These are the activations of a small network on made-up records, seen along a few directions, one row for each record.
Each row is followed by the record's values for the fields FUGET, RASOK, LUSID, GEPI, NIT, POMU.
Not every record has every field; a missing one is written none.
Other fields move the rows too, some of them a lot.
(in the rows, 500 means zero)
Random noise pushes rows far along 2 fixed directions. That doesn't count. These rows show it; they differ only by the noise:
[489 618 382 471 595 591 549 459 482 391 416 511 518 462 568 549 516 531]
[537 793 130 621 519 818 892 434 286 224 456 521 429 502 727 344 456 444]
[510 471 554 332 665 387 349 408 571 582 526 607 595 492 332 702 540 598]
[444 513 545 383 640 457 319 494 621 477 352 475 571 419 502 678 559 585]

[527 301 579 504 705 364 387 355 572 622 584 566 566 546 237 676 454 653]	{FUGET: situ, RASOK: vad, LUSID: zesu, GEPI: febi, NIT: bama, POMU: none}
[466 427 694 359 384 380 352 586 557 564 502 518 442 508 490 614 586 622]	{FUGET: buz, RASOK: roga, LUSID: gunoz, GEPI: gep, NIT: guvo, POMU: none}
[426 549 491 489 401 620 444 616 639 399 333 389 460 396 568 404 495 469]	{FUGET: mab, RASOK: roga, LUSID: gunoz, GEPI: febi, NIT: guvo, POMU: none}
[298 410 717 510 492 461 312 657 698 492 353 353 537 456 704 530 571 567]	{FUGET: lada, RASOK: paton, LUSID: zesu, GEPI: febi, NIT: guvo, POMU: vizer}
[498 657 308 670 499 718 753 380 288 436 624 511 471 622 590 390 406 446]	{FUGET: lada, RASOK: vad, LUSID: zesu, GEPI: febi, NIT: bama, POMU: none}
[630 321 456 364 522 379 256 419 687 465 401 551 581 350 401 580 374 459]	{FUGET: zeru, RASOK: vad, LUSID: zesu, GEPI: febi, NIT: bama, POMU: vizer}
[372 481 625 531 604 371 385 522 528 617 629 510 437 694 455 618 595 613]	{FUGET: doro, RASOK: paton, LUSID: gunoz, GEPI: febi, NIT: guvo, POMU: none}
[436 401 773 281 529 302 196 559 642 675 556 539 459 563 353 739 573 599]	{FUGET: buz, RASOK: roga, LUSID: gunoz, GEPI: febi, NIT: guvo, POMU: none}
[558 478 426 574 476 423 538 467 447 420 544 587 509 502 477 519 526 457]	{FUGET: doro, RASOK: vemi, LUSID: gunoz, GEPI: gep, NIT: bama, POMU: vizer}
[515 574 450 513 440 653 624 627 411 437 493 442 505 577 709 356 580 449]	{FUGET: doro, RASOK: vad, LUSID: zesu, GEPI: gep, NIT: guvo, POMU: sorus}
[654 476 429 418 510 576 665 475 390 419 631 658 512 556 449 430 439 389]	{FUGET: doro, RASOK: roga, LUSID: zesu, GEPI: febi, NIT: guvo, POMU: vizer}
[323 546 562 550 371 714 413 659 565 344 369 312 454 419 822 395 626 479]	{FUGET: lada, RASOK: vad, LUSID: gunoz, GEPI: febi, NIT: bama, POMU: none}
[707 390 509 546 604 365 480 343 528 632 515 680 569 496 195 542 300 516]	{FUGET: mab, RASOK: roga, LUSID: zesu, GEPI: gep, NIT: guvo, POMU: none}
[262 416 629 646 572 500 357 604 718 488 351 337 445 501 585 670 669 706]	{FUGET: situ, RASOK: paton, LUSID: gunoz, GEPI: febi, NIT: bama, POMU: none}
[528 452 474 343 331 438 516 515 440 462 499 522 493 433 470 417 527 288]	{FUGET: bak, RASOK: vemi, LUSID: gunoz, GEPI: gep, NIT: guvo, POMU: sorus}
[394 551 506 732 569 474 455 535 541 439 250 320 514 486 692 508 458 532]	{FUGET: lada, RASOK: paton, LUSID: zesu, GEPI: gep, NIT: guvo, POMU: vizer}
[435 444 579 555 423 457 395 588 557 443 320 404 456 357 599 598 486 410]	{FUGET: bak, RASOK: vemi, LUSID: gunoz, GEPI: gep, NIT: bama, POMU: sorus}
[621 454 421 248 428 412 458 439 526 496 707 468 508 301 408 408 439 303]	{FUGET: zeru, RASOK: paton, LUSID: gunoz, GEPI: febi, NIT: bama, POMU: sorus}
[580 529 421 480 561 490 508 423 523 591 575 572 499 533 228 498 413 451]	{FUGET: mab, RASOK: roga, LUSID: gunoz, GEPI: febi, NIT: guvo, POMU: sorus}
[492 531 500 340 439 570 458 507 499 380 381 472 478 450 560 447 403 426]	{FUGET: buz, RASOK: roga, LUSID: zesu, GEPI: febi, NIT: guvo, POMU: none}
[562 656 315 588 315 757 785 548 351 289 387 513 426 495 773 275 424 441]	{FUGET: buz, RASOK: roga, LUSID: zesu, GEPI: gep, NIT: guvo, POMU: none}
[577 481 324 617 604 365 422 532 595 613 389 518 513 373 404 554 445 590]	{FUGET: zeru, RASOK: vemi, LUSID: gunoz, GEPI: gep, NIT: guvo, POMU: sorus}
[713 633 357 321 511 527 506 305 401 577 709 616 458 486 423 325 555 393]	{FUGET: zeru, RASOK: vad, LUSID: gunoz, GEPI: gep, NIT: bama, POMU: none}
[462 377 527 225 344 424 315 545 598 547 617 484 572 358 428 577 490 419]	{FUGET: zeru, RASOK: vemi, LUSID: gunoz, GEPI: febi, NIT: bama, POMU: vizer}
[534 307 745 298 535 300 167 427 592 682 653 697 551 493 201 732 499 535]	{FUGET: buz, RASOK: roga, LUSID: gunoz, GEPI: febi, NIT: bama, POMU: none}
[544 492 542 533 490 572 499 656 471 424 391 435 450 406 557 485 551 470]	{FUGET: situ, RASOK: roga, LUSID: gunoz, GEPI: gep, NIT: bama, POMU: sorus}
[519 495 506 433 480 550 514 509 420 441 542 486 510 501 534 347 416 416]	{FUGET: lada, RASOK: vad, LUSID: zesu, GEPI: febi, NIT: guvo, POMU: none}
[452 401 663 570 627 375 424 483 581 610 665 625 461 627 407 678 616 632]	{FUGET: doro, RASOK: paton, LUSID: gunoz, GEPI: febi, NIT: bama, POMU: none}
[566 525 440 613 539 565 507 512 569 510 466 555 466 485 423 486 408 477]	{FUGET: mab, RASOK: roga, LUSID: gunoz, GEPI: febi, NIT: guvo, POMU: none}
[503 491 500 577 523 537 531 439 458 427 442 413 513 508 572 493 522 586]	{FUGET: situ, RASOK: vad, LUSID: zesu, GEPI: gep, NIT: bama, POMU: none}
[520 707 440 342 470 567 642 534 412 322 497 507 390 445 684 353 432 459]	{FUGET: zeru, RASOK: vad, LUSID: zesu, GEPI: febi, NIT: guvo, POMU: none}
[513 522 414 658 569 583 567 383 577 409 396 462 498 475 490 529 394 512]	{FUGET: mab, RASOK: roga, LUSID: zesu, GEPI: febi, NIT: bama, POMU: none}
[628 485 442 502 521 445 655 233 377 590 859 776 490 613 106 513 399 463]	{FUGET: mab, RASOK: roga, LUSID: gunoz, GEPI: febi, NIT: bama, POMU: none}
[548 371 712 243 564 277 226 544 590 636 390 493 615 486 324 671 548 478]	{FUGET: doro, RASOK: roga, LUSID: zesu, GEPI: gep, NIT: guvo, POMU: sorus}
[567 508 531 535 511 434 466 505 462 479 365 553 523 489 466 563 388 527]	{FUGET: buz, RASOK: roga, LUSID: zesu, GEPI: gep, NIT: guvo, POMU: none}
[387 560 508 508 373 586 597 523 441 533 725 615 470 621 556 399 595 497]	{FUGET: lada, RASOK: vemi, LUSID: gunoz, GEPI: febi, NIT: bama, POMU: vizer}
[369 468 839 385 542 304 250 720 704 587 379 283 537 288 581 562 661 540]	{FUGET: zeru, RASOK: paton, LUSID: gunoz, GEPI: gep, NIT: guvo, POMU: sorus}
[535 340 530 654 678 404 545 401 517 612 706 661 460 605 258 641 505 647]	{FUGET: situ, RASOK: paton, LUSID: gunoz, GEPI: febi, NIT: bama, POMU: none}
[405 520 507 682 563 458 531 593 520 574 420 429 439 593 497 570 582 658]	{FUGET: situ, RASOK: paton, LUSID: gunoz, GEPI: gep, NIT: guvo, POMU: none}
[453 522 372 721 511 531 520 445 473 321 261 380 534 411 651 492 408 500]	{FUGET: lada, RASOK: vemi, LUSID: zesu, GEPI: gep, NIT: bama, POMU: vizer}
[651 421 335 475 519 359 432 330 640 467 391 432 547 308 410 552 322 444]	{FUGET: zeru, RASOK: paton, LUSID: zesu, GEPI: gep, NIT: bama, POMU: sorus}
[486 307 787 266 523 231  96 497 660 626 342 511 609 399 306 702 458 569]	{FUGET: buz, RASOK: roga, LUSID: zesu, GEPI: gep, NIT: guvo, POMU: none}
[527 499 534 507 480 547 534 646 462 561 508 498 480 533 483 511 594 541]	{FUGET: situ, RASOK: roga, LUSID: gunoz, GEPI: gep, NIT: guvo, POMU: sorus}
[346 477 664 597 483 445 407 581 616 450 396 394 441 510 677 606 714 640]	{FUGET: doro, RASOK: paton, LUSID: gunoz, GEPI: gep, NIT: bama, POMU: none}
[412 306 731 459 622 238 305 518 680 695 455 491 571 571 292 707 553 746]	{FUGET: situ, RASOK: paton, LUSID: zesu, GEPI: gep, NIT: guvo, POMU: none}
[598 502 510 595 541 428 449 438 524 512 461 559 502 464 319 525 393 463]	{FUGET: mab, RASOK: roga, LUSID: gunoz, GEPI: gep, NIT: guvo, POMU: none}
[583 571 461 452 477 564 575 587 425 371 336 437 513 476 600 444 494 381]	{FUGET: doro, RASOK: roga, LUSID: zesu, GEPI: gep, NIT: guvo, POMU: sorus}
[390 482 558 626 608 583 505 540 549 596 566 453 497 662 584 632 599 701]	{FUGET: situ, RASOK: vad, LUSID: zesu, GEPI: febi, NIT: bama, POMU: none}

Here are new rows. What are their fields?
[486 429 540 413 532 456 425 416 478 505 486 469 610 511 431 534 598 511]	{FUGET: doro, RASOK: vad, LUSID: zesu, GEPI: gep, NIT: bama, POMU: sorus}
[432 432 596 564 570 442 225 478 718 420 260 380 504 337 446 626 454 496]	{FUGET: mab, RASOK: roga, LUSID: gunoz, GEPI: febi, NIT: bama, POMU: none}
[464 585 369 850 595 574 720 465 406 487 513 460 401 631 526 567 560 628]	{FUGET: situ, RASOK: paton, LUSID: gunoz, GEPI: gep, NIT: bama, POMU: none}
[415 572 515 595 485 503 638 532 437 364 434 410 440 592 686 425 533 567]	{FUGET: doro, RASOK: paton, LUSID: zesu, GEPI: gep, NIT: guvo, POMU: none}
[478 446 489 630 682 506 509 516 550 597 511 491 500 632 452 595 467 658]	{FUGET: situ, RASOK: vad, LUSID: zesu, GEPI: febi, NIT: guvo, POMU: none}
[339 441 666 607 592 449 357 588 597 508 492 420 418 566 616 650 648 607]	{FUGET: doro, RASOK: paton, LUSID: gunoz, GEPI: febi, NIT: bama, POMU: none}
[603 498 377 485 505 634 615 508 412 367 565 540 497 531 608 329 454 386]	{FUGET: doro, RASOK: vad, LUSID: zesu, GEPI: febi, NIT: guvo, POMU: vizer}
[471 524 515 662 445 514 516 509 458 460 522 525 500 481 601 485 529 479]	{FUGET: lada, RASOK: vemi, LUSID: gunoz, GEPI: gep, NIT: bama, POMU: vizer}
[407 527 526 412 397 595 491 468 418 526 705 522 484 568 483 410 603 482]	{FUGET: lada, RASOK: vad, LUSID: gunoz, GEPI: febi, NIT: bama, POMU: none}
[576 399 528 482 648 414 396 314 461 622 638 600 569 561 289 576 377 502]	{FUGET: lada, RASOK: vad, LUSID: zesu, GEPI: febi, NIT: bama, POMU: none}
[400 508 662 366 557 382 513 433 571 707 769 450 483 599 486 613 579 520]	{FUGET: zeru, RASOK: paton, LUSID: zesu, GEPI: febi, NIT: bama, POMU: sorus}
[463 473 529 566 533 533 464 484 510 419 385 368 504 471 605 516 534 598]	{FUGET: situ, RASOK: vad, LUSID: zesu, GEPI: gep, NIT: bama, POMU: none}
[480 451 564 518 608 445 393 575 569 544 269 370 563 465 453 641 501 588]	{FUGET: situ, RASOK: roga, LUSID: zesu, GEPI: gep, NIT: guvo, POMU: sorus}
[399 418 521 556 575 448 412 428 576 528 512 502 595 550 439 595 489 561]	{FUGET: lada, RASOK: vemi, LUSID: zesu, GEPI: febi, NIT: bama, POMU: vizer}
[501 464 507 530 615 484 411 454 462 507 558 491 458 512 410 542 499 547]	{FUGET: situ, RASOK: vad, LUSID: gunoz, GEPI: febi, NIT: bama, POMU: none}
[527 641 363 599 422 671 766 451 348 273 389 417 361 510 726 446 436 503]	{FUGET: buz, RASOK: roga, LUSID: zesu, GEPI: gep, NIT: bama, POMU: none}
[370 489 674 545 512 427 421 635 570 422 331 330 453 543 733 503 579 596]	{FUGET: doro, RASOK: paton, LUSID: zesu, GEPI: gep, NIT: guvo, POMU: none}
[468 634 419 739 481 591 861 439 329 595 835 676 386 830 547 508 689 653]	{FUGET: doro, RASOK: paton, LUSID: gunoz, GEPI: gep, NIT: bama, POMU: none}
[354 616 573 442 270 568 548 677 472 404 414 390 366 539 731 456 627 590]	{FUGET: buz, RASOK: roga, LUSID: gunoz, GEPI: gep, NIT: guvo, POMU: none}
[490 405 653 310 448 418 342 619 545 538 430 444 532 410 374 518 594 523]	{FUGET: situ, RASOK: roga, LUSID: gunoz, GEPI: gep, NIT: guvo, POMU: sorus}
[417 401 696 457 572 349 176 518 624 617 460 554 533 488 340 794 528 590]	{FUGET: buz, RASOK: roga, LUSID: gunoz, GEPI: febi, NIT: bama, POMU: none}
[638 598 352 495 447 604 664 453 293 331 508 511 455 465 505 420 525 322]	{FUGET: doro, RASOK: roga, LUSID: gunoz, GEPI: gep, NIT: bama, POMU: sorus}
[562 317 694 362 553 385 293 404 594 627 575 667 568 503 318 714 441 555]	{FUGET: buz, RASOK: roga, LUSID: zesu, GEPI: febi, NIT: bama, POMU: none}
[429 484 554 439 484 559 521 560 498 504 576 468 495 595 563 445 549 606]	{FUGET: situ, RASOK: vad, LUSID: zesu, GEPI: febi, NIT: guvo, POMU: none}
